A small network was trained on invented records. Each row is its activation on one of them, seen along a few directions.
Each row is followed by the record's values for the fields ZATEV, KAZA, SARO, VOLI, NUSU, RAR, RATIR.
A field that a record lacks is written none.
The largest differences between rows may come from other fields.
In the rows, 500 means zero.
Strong random noise was added to every row along 19 fixed directions; ignore it. To show where, here is one row again and again, with new noise each time:
[533 626 445 646 355 502 590 525 555 637 616 468 654 587 508 427 573 272
 380 615 339 682 581 502 503 313 361 338 427 467 495 270]
[539 414 355 536 646 445 251 344 441 513 453 366 686 463 385 410 470 414
 640 618 321 391 331 191 559 650 487 349 540 414 461 479]
[427 559 425 618 655 542 637 504 301 402 593 632 381 446 605 525 669 799
 397 509 304 500 489 662 772 345 661 563 484 583 458 477]
[385 487 589 710 494 435 392 351 604 565 425 547 622 612 551 344 723 452
 546 427 541 575 488 233 328 457 440 578 408 503 531 405]
[222 403 472 339 257 337 331 456 587 389 249 304 466 610 353 395 433 411
 515 442 613 763 344 642 341 418 398 554 153 664 428 389]
[522 649 469 719 574 414 348 532 433 423 359 354 471 625 539 402 727 529
 604 349 333 403 629 553 737 513 502 283 451 495 490 414]
[400 576 456 429 475 613 220 357 630 621 440 498 473 552 323 378 499 322
 446 460 255 465 416 347 520 560 258 369 563 359 483 463]
[333 640 417 337 471 619 542 611 725 518 725 352 544 463 330 591 462 340
 434 637 509 661 373 728 549 334 542 448 382 364 490 175]
[689 498 507 635 631 487 392 412 492 323 603 409 558 445 705 445 749 788
 649 287 583 375 543 293 423 516 543 477 610 503 529 628]
[662 555 514 434 391 185 531 729 477 643 182 258 324 359 517 635 396 394
 578 650 874 305 432 262 431 689 608 285 575 743 574 433]
[405 429 448 456 277 502 576 588 475 288 504 223 517 447 421 485 536 522
 533 615 427 616 470 424 459 445 324 405 269 611 527 514]
[699 476 595 377 672 550 525 539 526 674 538 602 241 368 651 310 471 498
 423 503 555 482 512 517 466 757 512 719 581 457 574 382]
[422 578 532 741 789 400 321 410 652 478 371 625 424 550 419 494 650 591
 501 438 544 316 486 280 445 398 671 269 482 648 705 380]
[367 490 538 441 692 531 148 425 536 314 680 304 321 534 382 224 513 560
 464 454 387 721 172 702 579 639 586 692 199 709 582 240]
[373 430 466 624 611 446 467 569 581 785 427 403 340 426 356 580 662 437
 577 477 535 365 279 700 626 566 451 696 392 287 659 566]
[145 570 424 228 732 617 646 569 528 445 332 482 156 301 328 417 622 580
 569  72 511 477 487 428 643 465 570 729 636 287 497 150]
[534 519 354 367 417 477 343 458 513 527 478 275 727 518 571 530 522 456
 620 394 441 581 411 582 479 308 492 441 561 319 242 452]
[135 189 525 509 692 391 638 593 345 415 338 278 537 268 257 527 474 401
 816 743 414 328 450 391 616 441 745 679 250 346 536 427]
[310 448 692 404 464 439 325 482 353 356 690 336 293 299 416 298 326 428
 628 368 398 453 502 334 469 431 591 586 531 640 428 662]
[279 539 488 563 630 301 619 521 324 502 282 703 283 390 423 575 491 668
 481 456 592 386 482 329 632 468 769 493 542 727 554 479]
[493 540 683 560 288 395 375 571 592 691 282 431 610 524 561 620 546 411
 599 679 629 401 455  89 293 590 458 380 489 595 527 649]

[700 393 570 434 401 415 287 401 420 660 372 444 761 488 430 692 373 465
 570 279 437 413 555 575 271 192 541 531 655 441 581 733] : (ZATEV vimu; KAZA zotu; SARO paza; VOLI zevo; NUSU rofuf; RAR teb; RATIR vov)
[456 484 365 746 241 210 402 529 273 522 391 301 402 524 311 612 508 575
 578 301 600 446 230 315 620 669 319 355 450 838 630 938] : (ZATEV sezi; KAZA kopu; SARO mel; VOLI zevo; NUSU dako; RAR none; RATIR taba)
[417 535 333 442 682 594 285 497 555 530 596 336 367 434 494 388 403 352
 544 725 272 380 181 310 655 613 460 264 611 435 235 472] : (ZATEV tuval; KAZA mab; SARO mel; VOLI zevo; NUSU dako; RAR none; RATIR rez)
[290 309 411 441 618 431 393 219 470 264 340 496 358 479 425 210 516 468
 553 431 550 386 519 492 523 513 475 613 463 426 338 393] : (ZATEV gepap; KAZA kopu; SARO mel; VOLI zevo; NUSU rofuf; RAR kavi; RATIR rez)
[589 664 718 536 310 464 459 638 577 395 251 573 347 632 835 507 578 665
 516 496 618 397 777 310 335 599 400 220 560 714 384 769] : (ZATEV vimu; KAZA zosiv; SARO paza; VOLI soz; NUSU rofuf; RAR teb; RATIR vov)
[317 684 380 639 155 532 651 537 519 563 684 578 538 634 496 469 559 424
 329 249 273 849 575 568 462 113 150 321 510 517 378 607] : (ZATEV vimu; KAZA mab; SARO paza; VOLI soz; NUSU dako; RAR teb; RATIR taba)
[425 395 581 457 470 665 463 304 450 496 496 381 606 334 238 604 664 459
 500 376 410 264 476 192 414 254 416 686 738 360 683 379] : (ZATEV sezi; KAZA zosiv; SARO mel; VOLI zevo; NUSU rofuf; RAR teb; RATIR taba)
[371 418 460 432 259 711 672 449 379 538 535 427 709 390 397 638 589 422
 442 812 246 450 472 314 614 429 272 575 586 281 422 478] : (ZATEV tuval; KAZA kopu; SARO mel; VOLI soz; NUSU dako; RAR none; RATIR rez)
[428 547 292 485 453 444 501 466 486 451 254 473 399 591 642 492 601 551
 420 584 456 465 453 681 644 375 411 318 509 480 198 428] : (ZATEV gepap; KAZA kopu; SARO mel; VOLI soz; NUSU rofuf; RAR none; RATIR rez)
[591 350 273 518 522 575 565 496 683 664 505 542 535 475 569 621 416 405
 481 854 400 304 430 592 458 418 281 215 527 207 326 829] : (ZATEV vimu; KAZA zotu; SARO mel; VOLI soz; NUSU rofuf; RAR none; RATIR vov)
[437 506 413 574 507 535 720 520 654 440 563 437 414 501 673 488 683 421
 578 485 745 329 680 758 566 376 423 497 638 144 245 457] : (ZATEV sezi; KAZA zotu; SARO paza; VOLI zevo; NUSU rofuf; RAR teb; RATIR vov)
[680 458 591 382 695 552 276 531 765 575 458 384 594 484 479 489 440 441
 529 513 594 517 346 244 157 530 559 406 507 559 689 246] : (ZATEV vimu; KAZA kopu; SARO mel; VOLI soz; NUSU dako; RAR none; RATIR taba)
[633 383 353 638 770 451 702 381 515 469 921 524 499 235 465 593 492 532
 439 684 713 289 406 608 497 327 709 587 662 404 627 440] : (ZATEV gepap; KAZA zotu; SARO mel; VOLI zevo; NUSU dako; RAR none; RATIR rez)
[726 537 710 368 363 501 482 534 340 704 453 484 483 436 634 537 515 506
 377 384 555 566 520 574 437 437 610 804 642 619 565 331] : (ZATEV tuval; KAZA zotu; SARO mel; VOLI zevo; NUSU rofuf; RAR none; RATIR rez)
[758 485 687 485 581 446 610 600 619 549 516 426 371 393 661 356 498 354
 629 323 760 341 860 526 320 593 495 579 663 307 591 429] : (ZATEV vimu; KAZA kopu; SARO mel; VOLI soz; NUSU rofuf; RAR teb; RATIR vov)
[479 542 388 421 452 429 569 529 586 533 587 491 543 410 201 693 353 472
 515 362 724 499 460 494 465 585 472 435 569 445 730 558] : (ZATEV vimu; KAZA kopu; SARO mel; VOLI soz; NUSU dako; RAR teb; RATIR vov)
[662 505 496 507 471 811 715 526 576 472 651 588 558 441 619 757 694 748
 248 649 300 482 538 590 379 121 382 513 563 490 650 531] : (ZATEV tuval; KAZA mab; SARO mel; VOLI zevo; NUSU rofuf; RAR teb; RATIR tivur)
[143 457 641 511 493 393 570 481 393 457 376 728 443 503 543 562 455 614
 596 502 677 479 519 419 542 522 724 675 510 552 321 644] : (ZATEV sezi; KAZA zotu; SARO mel; VOLI soz; NUSU rofuf; RAR teb; RATIR vov)
[516 406 580 678 396 718 443 319 356 285 427 388 570 576 548 470 830 611
 380 785 164 277 520 327 618 355 334 481 450 589 494 470] : (ZATEV sezi; KAZA zotu; SARO mel; VOLI zevo; NUSU rofuf; RAR none; RATIR taba)
[668 537 482 466 484 489 349 470 373 716 521 411 531 412 238 616 373 345
 427 847 441 320 237 320 725 886 519 457 574 588 701 464] : (ZATEV sezi; KAZA zosiv; SARO paza; VOLI soz; NUSU rofuf; RAR kavi; RATIR vov)
[648 480 509 608 787 605 388 592 377 583 641 497 515 556 747 315 619 719
 528 340 228 784 233 423 559 638 579 661 415 621 494 415] : (ZATEV sezi; KAZA zotu; SARO mel; VOLI soz; NUSU rofuf; RAR none; RATIR taba)
[546 511 321 496 598 514 224 165 471 311 429 610 472 598 330 386 561 636
 348 438 389 389 435 530 653 558 442 356 535 571 533 434] : (ZATEV vimu; KAZA mab; SARO paza; VOLI soz; NUSU rofuf; RAR none; RATIR taba)
[346 631 604 521 425 683 386 660 611 625 393 471 558 596 614 671 610 471
 569 761 271 380 464 432 629 533 423 308 513 323 305 631] : (ZATEV tuval; KAZA zotu; SARO mel; VOLI soz; NUSU dako; RAR none; RATIR rez)
[491 358 573 704 316 255 536 548 381 660 426 191 645 438 480 685 605 336
 708 502 636 328 478 625 460 176 582 609 458 439 489 683] : (ZATEV sezi; KAZA zosiv; SARO paza; VOLI soz; NUSU rofuf; RAR none; RATIR vov)
[319 495 566 468 490 687 562 344 444 477 517 671 451 470 446 615 703 731
 346 671 472 446 320 478 648 587 523 870 471 494 559 509] : (ZATEV sezi; KAZA mab; SARO mel; VOLI soz; NUSU rofuf; RAR none; RATIR vov)
[349 560 677 206 455 526 525 598 613 368 396 525 320 437 514 607 346 515
 518 553 746 364 632 636 433 413 743 518 514 545 375 490] : (ZATEV vimu; KAZA kopu; SARO paza; VOLI zevo; NUSU rofuf; RAR none; RATIR vov)
[550 532 498 512 556 677 615 575 618 656 441 751 297 576 607 317 400 304
 299 676 193 492 703 457 488 499 246 237 560 424 414 436] : (ZATEV sezi; KAZA mab; SARO mel; VOLI zevo; NUSU dako; RAR none; RATIR taba)
[490 435 474 529 497 483 701 465 406 683 385 811 586 502 472 727 466 604
 358 671 555 485 445 506 511 433 628 626 490 575 592 542] : (ZATEV sezi; KAZA zosiv; SARO mel; VOLI zevo; NUSU rofuf; RAR kavi; RATIR taba)
[423 608 555 598 360 496 433 588 505 492 610 360 395 599 474 431 561 420
 574 230 465 575 587 746 613 539 339 524 459 421 477 626] : (ZATEV sezi; KAZA mab; SARO mel; VOLI zevo; NUSU rofuf; RAR teb; RATIR vov)
[731 440 294 455 436 595 720 526 324 466 508 478 307 288 478 747 676 874
 354 470 534 294 428 658 738 633 298 560 665 462 692 718] : (ZATEV tuval; KAZA kopu; SARO mel; VOLI soz; NUSU rofuf; RAR none; RATIR rez)
[647 468 595 329 513 489 426 465 561 522 329 445 671 531 666 469 527 437
 590 602 745 470 575 500 422 666 645 631 552 373 371 215] : (ZATEV tuval; KAZA kopu; SARO paza; VOLI zevo; NUSU rofuf; RAR none; RATIR rez)
[484 596 681 654 409 352 543 804 517 563 457 466 390 554 587 541 405 432
 505 679 480 568 598 540 464 444 613 255 255 785 586 578] : (ZATEV gepap; KAZA zotu; SARO mel; VOLI soz; NUSU dako; RAR kavi; RATIR rez)
[304 295 726 454 567 631 111 405 576 412 468 296 551 611 370 359 499 364
 621 551 224 494 438 768 470 385 495 679 219 372 478 473] : (ZATEV sezi; KAZA zotu; SARO mel; VOLI soz; NUSU rofuf; RAR teb; RATIR vov)
[570 628 544 453 533 385 359 524 288 538 380 772 293 555 504 431 312 693
 323 560 440 627 399 459 687 921 614 452 425 915 601 558] : (ZATEV gepap; KAZA kopu; SARO mel; VOLI soz; NUSU rofuf; RAR kavi; RATIR rez)
[568 510 690 536 408 599 553 693 538 491 623 397 392 444 729 363 569 532
 534 388 367 628 607 366 294 399 365 505 444 580 510 640] : (ZATEV gepap; KAZA zotu; SARO paza; VOLI zevo; NUSU rofuf; RAR none; RATIR rez)
[392 501 699 576 607 594 536 445 694 525 765 556 277 414 598 447 542 371
 404 719 673 290 508 557 413 342 576 600 637 445 435 408] : (ZATEV sezi; KAZA kopu; SARO mel; VOLI soz; NUSU dako; RAR teb; RATIR vov)

Which values does each new row have?
[637 447 425 682 622 555 458 445 548 419 470 481 683 563 366 631 611 561
 554 618 459 285 539 436 581 636 439 306 468 410 729 538] : (ZATEV sezi; KAZA kopu; SARO mel; VOLI zevo; NUSU rofuf; RAR none; RATIR taba)
[691 489 582 567 509 367 418 630 337 545 536 291 607 431 573 493 428 394
 702 591 384 391 628 541 601 581 620 416 494 438 481 605] : (ZATEV gepap; KAZA mab; SARO mel; VOLI soz; NUSU dako; RAR none; RATIR rez)
[561 795 395 501 725 591 607 833 689 442 507 469  71 481 691 669 655 810
 460 378 683 374 396 667 674 662 560 264 613 568 505 533] : (ZATEV vimu; KAZA zotu; SARO paza; VOLI zevo; NUSU rofuf; RAR none; RATIR vov)
[439 459 469 727 293 373 438 217 519 381 770 449 456 495 255 423 600 437
 348 500 706 473 403 576 480 492 326 611 403 638 730 570] : (ZATEV gepap; KAZA zotu; SARO mel; VOLI zevo; NUSU dako; RAR none; RATIR rez)
[478 505 560 861 444 357 496 546 345 577 584 285 588 548 329 488 615 279
 570 505 435 449 498 513 672 470 487 496 422 546 682 398] : (ZATEV sezi; KAZA zotu; SARO mel; VOLI zevo; NUSU rofuf; RAR teb; RATIR taba)
[740 438 780 701 790 609 258 384 510 478 776 547 275 473 711 224 612 535
 402 470 297 324 593 620 422 332 581 587 576 602 600 486] : (ZATEV sezi; KAZA mab; SARO paza; VOLI soz; NUSU rofuf; RAR none; RATIR taba)
[436 527 642 456 293 423 423 496 331 573 410 520 512 571 538 373 450 477
 453 338 501 796 435 359 429 633 452 728 470 727 487 419] : (ZATEV tuval; KAZA zotu; SARO mel; VOLI zevo; NUSU rofuf; RAR teb; RATIR rez)
[665 429 629 511 454 488 547 345 479 471 637 636 457 441 451 414 411 438
 338 508 569 431 732 578 365 422 461 584 578 551 681 489] : (ZATEV vimu; KAZA kopu; SARO mel; VOLI soz; NUSU rofuf; RAR teb; RATIR vov)
[500 575 464 617 418 430 510 362 395 417 287 717 471 671 515 387 584 619
 360 346 487 593 575 251 494 597 397 418 512 772 555 438] : (ZATEV sezi; KAZA mab; SARO mel; VOLI zevo; NUSU dako; RAR none; RATIR taba)
[325 316 376 500 694 660 571 471 774 436 411 464 590 545 520 509 740 640
 552 401 478 643 343 520 269 220 410 596 323 310 509 342] : (ZATEV sezi; KAZA mab; SARO paza; VOLI soz; NUSU dako; RAR none; RATIR vov)
[267 366 552 504 395 586 631 439 536 500 641 339 424 358 524 413 552 259
 486 863 492 342 390 314 450 285 420 605 540 387 270 442] : (ZATEV vimu; KAZA zotu; SARO mel; VOLI soz; NUSU dako; RAR kavi; RATIR taba)
[568 515 548 516 457 486 587 615 567 509 582 519 593 556 561 549 532 529
 566 561 632 575 613 771 545 628 546 565 318 388 543 545] : (ZATEV vimu; KAZA zosiv; SARO paza; VOLI soz; NUSU rofuf; RAR none; RATIR taba)
[309 397 542 588 680 470 410 525 368 444 634 435 528 439 411 443 391 486
 685 395 261 521 426 473 550 323 691 529 412 532 446 655] : (ZATEV sezi; KAZA zosiv; SARO paza; VOLI zevo; NUSU rofuf; RAR none; RATIR vov)
[585 683 717 485 376 655 317 554 615 481 722 626 506 565 540 649 449 634
 426 518 470 451 580 523 482 540 513 321 545 613 573 804] : (ZATEV sezi; KAZA kopu; SARO paza; VOLI soz; NUSU rofuf; RAR none; RATIR vov)
[517 372 417 525 272 381 695 339 284 223 460 472 524 460 333 454 453 521
 393 463 595 508 689 470 483 412 370 488 504 694 608 460] : (ZATEV sezi; KAZA kopu; SARO paza; VOLI zevo; NUSU rofuf; RAR teb; RATIR vov)
[408 499 440 618 679 481 545 471 584 568 486 685 322 505 344 460 530 539
 499 299 576 456 476 486 542 633 465 524 470 476 703 580] : (ZATEV sezi; KAZA zosiv; SARO paza; VOLI zevo; NUSU rofuf; RAR kavi; RATIR vov)
[566 156 527 551 456 384 612 522 145 614 247 561 412 430 626 396 521 722
 531 467 382 615 378 425 482 746 353 878 339 641 563 809] : (ZATEV vimu; KAZA kopu; SARO mel; VOLI soz; NUSU rofuf; RAR none; RATIR taba)
[313 535 598 422 347 573 421 418 461 407 287 350 607 582 377 483 668 432
 613 384 443 457 574 385 567 510 437 633 475 391 465 372] : (ZATEV sezi; KAZA zosiv; SARO paza; VOLI soz; NUSU rofuf; RAR kavi; RATIR vov)
